Each row has a name. After each piece below comes the name of the row it's from, unless a question asks for something else. Each question is about the rows just above it.

[-54.8 -41.1 -46.5  52.8  45.2  37.3  60.8 -49.8  -4.3  42.0 -53.8 -58.8
  26.6 -33.0  46.3  55.8  24.9 -51.5 -16.2] -> k_180
[-67.7 -54.6 -53.5  58.9  55.8  50.0  55.1 -64.3  -5.8  58.0 -61.6 -70.9
  53.6 -38.8  68.1  64.6  68.2 -62.2 -24.7] -> k_140
[ 71.9  57.6  50.8 -60.8 -58.8 -61.0 -54.0  48.1  16.7 -57.8  66.3  58.1
 -84.0 -16.7 -65.9 -60.7 -68.7  46.3   3.8] -> k_265
The row with [ 42.0 -53.8] is	k_180
Which entry of k_140 is missing from [ 55.1  55.8 -54.6  58.0 -38.8  -5.8  53.6 -24.7 -67.7  64.6  50.0  68.2
 -61.6 -53.5 -62.2 -64.3 -70.9  58.9]?	[68.1]

[-18.6  22.2  -1.0 -59.6 -20.2 -32.5  -7.9 -39.8]  k_636
[-66.4 -73.0  61.6  -9.4  42.0   1.2  63.9  58.0]  k_796
[ 67.4   1.3  -1.5 -56.3 -31.8  67.5 -42.7 -51.5]  k_871
[-43.4 -53.4  56.3  33.0  40.0  76.4  48.8  65.2]  k_728
[ 69.4  43.8  43.0   5.8 -76.6  31.1  43.3 -11.6]  k_683
[ 45.0 -38.2  47.6 -30.2  61.7 -23.9  16.6 -67.8]  k_368
[ 19.8 -15.2 -10.8   9.8 -22.8   7.7 -66.7 -73.0]  k_673
[ 42.8 -30.6  -9.4  68.7  31.3  62.5  65.1  76.2]  k_814
[ 19.8 -15.2 -10.8   9.8 -22.8 -56.5  39.6 -49.5]  k_377
[ -4.8  43.7  61.6  -9.4  42.0 -23.9  16.6 -67.8]  k_246
[ -5.9 -23.4 -64.1  50.3 -58.0 -46.6 -21.5  35.7]  k_543
Where do [-9.4 68.7 31.3 62.5 65.1] appear?	k_814
Shuffled k_673 with one entry gone: [-22.8   9.8 -10.8 -66.7   7.7 -15.2 -73.0], missing	[19.8]
k_871 without one entry, shuffled: [ -1.5 -42.7 -31.8   1.3 -51.5  67.4 -56.3]. Gone:	[67.5]
Which entry of k_728 is missing from [ 48.8  56.3 -43.4 -53.4  76.4  33.0  65.2]?	[40.0]
asked: [  9.8 -22.8   7.7 -66.7 -73.0]	k_673
Which row holds [-66.7 -73.0]?	k_673

[12.1 11.5 10.0  6.3 13.6  1.2 -6.8  9.3  0.6 -6.8  4.8 13.7] : k_39
[ 34.2  39.9   5.8 -15.7 -32.6   1.6 -34.0 -71.4  -8.1 -57.5 -10.5  12.5] : k_450
[-32.9  -8.3  30.3  11.1  33.0  15.3   9.4  12.8 -38.7  -6.9  19.1  22.2] : k_143
[-44.9 -17.2  38.7  10.1  48.8  28.5  16.5  17.1 -62.9  22.1   7.0   4.3] : k_914
[-44.9 -17.2  38.7  15.5  48.8  28.5  16.5  17.1 -62.9  22.1   7.0   4.3] : k_869
[ -4.1 -49.4   4.8 -31.9   0.9  -4.6  -5.3   6.6 -10.9  -2.7   1.0   3.8] : k_660
[-32.9  -8.3  30.3  11.1  33.0  15.3   9.4  12.8 -38.7  18.0   8.1   0.1] : k_429
[-20.8  -0.7  68.2  10.5 -16.8 -70.3 -27.6   2.3  12.2 -10.4  60.0  80.4] : k_896
[  5.8 -15.7 -32.6   1.7 -34.0 -13.3  -5.6 -11.2  23.8  -7.9  14.7 -84.3] : k_824
[  6.4  21.8  15.9  13.8 -38.0   4.8 -17.7  12.7 -15.1 -17.7   5.9  20.2] : k_160
[ -1.9  34.7   8.7   1.9  -7.4   1.6 -34.0  11.4  -3.2  -7.5 -35.3   4.0] : k_254
Shuffled k_39 with one entry gone: [10.0 12.1  6.3 13.6  4.8 11.5  1.2 -6.8 -6.8  0.6  9.3], missing	[13.7]
asked: [  5.8 -15.7 -32.6   1.6 -34.0]	k_450
k_660 without one entry, shuffled: [  1.0  -5.3   3.8   4.8   6.6 -10.9  -4.6 -31.9  -4.1  -2.7 -49.4]. Gone:	[0.9]
asked: [ 34.2  39.9   5.8 -15.7 -32.6   1.6 -34.0 -71.4  -8.1 -57.5 -10.5  12.5]	k_450
asked: [-44.9 -17.2  38.7  10.1  48.8  28.5  16.5  17.1 -62.9]	k_914
Shuffled k_254 with one entry gone: [ -3.2  -1.9   4.0   8.7 -34.0  11.4  34.7  -7.4  -7.5 -35.3   1.9], missing	[1.6]

[-77.8  36.4  46.0 -70.5  45.4  44.2]  k_285
[ 31.9 -57.3  46.2  32.0 -49.4 -57.5]  k_348
[-93.2  48.2  46.9 -85.2  58.3  56.5]  k_208
k_348 without one entry, shuffled: [-57.3 -49.4  31.9  46.2 -57.5]. Gone:	[32.0]
Where do [-77.8  36.4  46.0] appear?	k_285
asked: [ 32.0 -49.4]	k_348

